Each row below holds a small network's activations on one input, seen along a few directions.
In each table, some parts of the input vary, and every possible input appears once, in random order.
Descriptions start from the smaller parts, as in this example, which fits no table here: one of 5 places around a ring, together with either a single point or one of 11 places along a line or (one of 3 separate values, together with one of 6 places along a line).
Shared parts are said once, and a part with two or three values counts as separate values.

A family of inputs:
R1: [-0.66 -3.24 -0.24 -0.47 -0.60 -1.38 -2.86 -1.55 -0.78 -0.09  1.30 -0.72
  1.27  0.11]
R2: [-0.23 -3.00  1.28 -0.56 -2.04 -1.79 -1.86 -1.93  0.34 -0.97  0.45 -2.81
 -1.30 -0.10]
R3: [ 0.89  0.87  1.32  0.37 -2.02  2.37 -2.21 -1.32  0.58  1.99 -0.43  1.37
  1.60  0.88]
R4: [ 0.93  0.49  1.34 -0.12 -1.30 -0.60 -1.57 -0.81  0.35 -0.79  1.87  0.65
  2.57  1.52]
R5: [ 3.07  2.22  1.64  2.41  5.00 -0.98  4.94  4.14 -4.14  0.18 -1.70 -1.46
 -0.87 -1.02]
R6: [-0.57  1.84 -0.22  0.31 -2.65  1.34  0.75  0.42  3.07  0.15  0.68  0.22
 -0.19  0.36]
R7: [-3.39 -1.96 -2.22 -0.56 -0.04  0.95 -1.27 -0.26  1.33  1.24 -0.51  0.53
  1.84 -0.55]
R8: [ 0.60  1.22 -0.96 -0.51 -2.33  0.19  0.90  0.00  1.99 -1.39  1.69 -0.14
  0.72  1.74]
R9: [ 1.15  0.72  2.98 -0.31 -2.95 -0.78 -0.38 -1.15  1.26 -1.56  1.31 -1.53
 -0.07  1.34]
R10: [-1.75  1.47 -0.61 -0.40 -0.93  1.92  0.22  0.56  2.50  0.61  0.22  2.12
  3.03  0.70]
R11: [ 2.76  4.45  0.69 -0.70  8.25 -0.27  4.14  2.45 -2.75 -0.73 -1.20  2.09
 -3.27 -1.44]
R12: [-1.07 -2.16 -2.61 -1.04 -1.69 -0.83 -0.67 -0.73  0.83 -0.74  0.78 -1.60
 -0.39  0.24]
R13: [ 1.27  1.39 -0.14  1.68  6.29 -1.65  3.98  2.65 -6.15 -1.53 -3.40  2.39
 -4.04 -2.49]
R14: [-0.75 -2.75 -0.28 -0.06 -1.20  1.24 -3.47 -2.01 -0.42  2.72 -0.96  0.10
  0.35 -0.28]
R15: [-2.26 -1.55 -1.98 -0.05 -1.79  0.28 -0.65 -0.45  2.01  0.91 -0.12 -1.19
 -1.23 -1.04]
- What is each input in this table made of? => either one of 3 separate values or (one of 2 separate values, together with one of 6 places around a ring)
- What sort of input is R3? => one of 2 separate values, together with one of 6 places around a ring
- Which other rows does R10 become when the choice among 2 separate values takes its other values? List them by row number. => R7

A family of inputs:
R16: [ 0.54 -0.23 -0.62  4.12  4.39  0.72  4.86  3.93 -4.92  2.79 -3.46  0.10
 -4.30 -3.36]
R17: [ 3.83  0.11  0.84  3.87  1.72 -1.74  5.26  4.00 -4.98 -0.41  0.33 -2.05
 -1.58 -0.28]
R18: [-1.88  5.71  2.39  1.75 -4.34  0.47  0.10  1.40  7.10 -0.62  4.68  1.43
  3.90  0.75]
R19: [-2.29  3.01 -0.45 -0.35 -6.72  4.64  4.01  1.85  6.77  0.06 -1.70 -0.82
  4.12  2.97]
R20: [-0.19  2.39  0.51 -0.70  7.27  0.81  3.24  2.10 -2.80 -0.78 -2.54  4.61
 -4.00 -1.62]
R21: [ 2.86  2.94  2.23 -1.27  4.98 -1.56  3.67  2.04 -2.88 -3.90  1.09  2.53
 -1.06  1.54]
R22: [-0.08  0.53 -0.40  0.76  7.28 -0.80  2.80  3.47 -2.63  1.88 -3.12 -1.85
 -3.94 -3.26]
R23: [ 2.57  4.40 -2.75 -2.47 -3.01  5.55 -2.08 -1.68  5.99  3.83  3.20  2.08
  0.77  2.63]
R24: [ 3.71  3.92  1.67  0.88  2.77 -1.75  3.60  1.37 -4.38 -3.74 -0.12  3.35
 -0.96  1.17]
R25: [-4.67 -3.99 -1.84 -3.39 -7.62 -1.54 -3.70 -4.10  3.58 -0.34  2.52 -3.80
 -0.57  0.34]
R26: [-2.28 -2.99  0.58 -0.52 -2.08  2.12 -4.67 -1.33 -0.13  2.66  0.46  1.10
  5.72  0.13]
R27: [-3.65 -5.21 -5.51 -0.64 -3.58 -0.12 -3.04 -1.63  3.40 -1.35  1.69 -0.67
  1.68 -0.48]
R28: [-2.96 -5.72 -3.75 -1.04 -6.98 -2.25 -3.62 -2.67  4.11 -1.13  1.65 -0.64
 -1.01  0.39]
R29: [-4.45 -3.47 -5.03 -0.71 -1.37  0.49 -3.32 -1.69  1.66  0.79  0.93 -0.14
  4.11  1.25]
R30: [ 1.13  3.51 -0.73  1.55  4.97 -0.20  1.89  1.70 -4.71  0.47 -4.97  1.20
 -3.74 -3.34]
R31: [-1.89 -4.08  1.15 -1.74 -8.25 -0.27 -5.29 -4.76  3.72 -1.58  2.50 -4.13
 -1.82  1.06]
R32: [ 0.05 -3.13  2.52  0.03 -3.99  1.28 -5.69 -2.17  0.83  2.67 -0.07  1.04
  4.09  0.10]
R33: [ 4.60  4.07  1.03  1.12  2.45 -2.64  2.29  1.62 -4.88 -2.80 -1.24 -1.08
 -0.77  0.01]
R34: [ 0.23  1.35  0.26 -0.92  8.14 -0.28  3.49  1.15 -1.36  0.47 -2.38  0.71
 -3.25 -3.33]
R35: [ 3.26  0.84  1.18  0.22  5.09 -3.00  3.15  3.54 -2.72 -1.14  0.34 -3.96
 -1.24 -0.18]
R36: [ 3.39  1.73  1.98 -1.58  6.09 -2.51  4.13  1.16 -1.42 -2.68  1.27 -1.41
 -0.53 -0.21]
R37: [ 0.42 -3.22  3.62  0.31 -6.60  0.41 -5.32 -5.16  3.06  0.42  1.37 -2.90
  0.26  2.19]
R38: [ 0.80 -2.97  3.79  0.16 -4.81  0.70 -5.29 -4.19  1.50  2.42  0.41 -1.55
  2.64  2.42]
R39: [ 0.58  3.40 -0.01  1.39  5.24  0.62  3.17  1.56 -4.25 -0.64 -3.72  5.38
 -3.81 -2.20]
R40: [-3.61 -2.88 -2.70 -0.84 -1.05  0.86 -3.66 -1.50  0.34  2.65  0.85  1.48
  5.29  1.30]
- What is each input in this table made of? => either one of 3 separate values or one of 10 places around a ring or (one of 2 separate values, together with one of 6 places around a ring)
- Start at R29 and move only the place on the ring of 10, one step at a time. The first step leads to R40. Which rows follow, in order? => R26, R32, R38, R37, R31, R25, R28, R27

A family of inputs:
R41: [ 2.25  3.66  1.23  2.79  3.58  0.81  5.77  4.03 -2.58  0.99 -3.39 -0.66
 -3.91 -2.03]
R42: [-1.48 -3.33 -0.68 -0.66 -2.08 -0.83 -2.61 -2.36 -0.14 -0.18 -0.56 -1.08
 -1.71 -0.62]
R43: [ 0.39  1.76  0.85 -0.68 -2.32  1.96 -1.58 -0.99  3.04  1.21  1.41  0.57
  2.30  1.49]
R44: [-2.40 -3.94 -3.45 -0.78 -1.72 -1.64 -0.92 -0.74  0.87 -0.75  0.82 -2.43
 -0.92 -0.54]
R45: [-0.01  1.63 -2.02  0.18  9.46  0.03  2.98  2.83 -5.09  0.56 -3.04  4.17
 -1.52 -2.63]
R46: [ 4.84  3.58  3.20  0.13  4.88 -3.38  4.20  2.04 -3.84 -4.11  0.96 -0.32
 -2.18  0.50]
R47: [-2.22  1.40 -1.59 -1.10 -2.79  0.91  0.86  0.43  4.72 -0.99  1.95  0.20
  2.30  1.27]
R48: [-0.74 -3.64  0.44 -0.56 -1.06 -0.53 -3.03 -2.13 -0.18  1.08 -0.06 -1.82
 -0.43 -0.42]
R49: [-0.43  1.80  0.07 -0.46 -3.29  1.73 -0.95 -0.96  3.33  0.08  1.33  1.64
  1.10  1.27]
R50: [ 0.54  0.96  1.18  0.22 -2.96  1.88 -1.45 -0.66  1.46  0.98  0.81  1.08
  3.79  2.07]
R51: [-0.73 -3.87  0.77  0.92 -1.69 -0.94 -3.26 -1.50 -1.59  1.14 -0.23 -1.34
  1.18 -0.37]
- What is each input in this table made of? => either one of 3 separate values or (one of 2 separate values, together with one of 4 places along a line)
- Start at R47 and move only the place on the line of 4, one step at a time. The first step leads to R49. Which rows follow, in order? => R43, R50
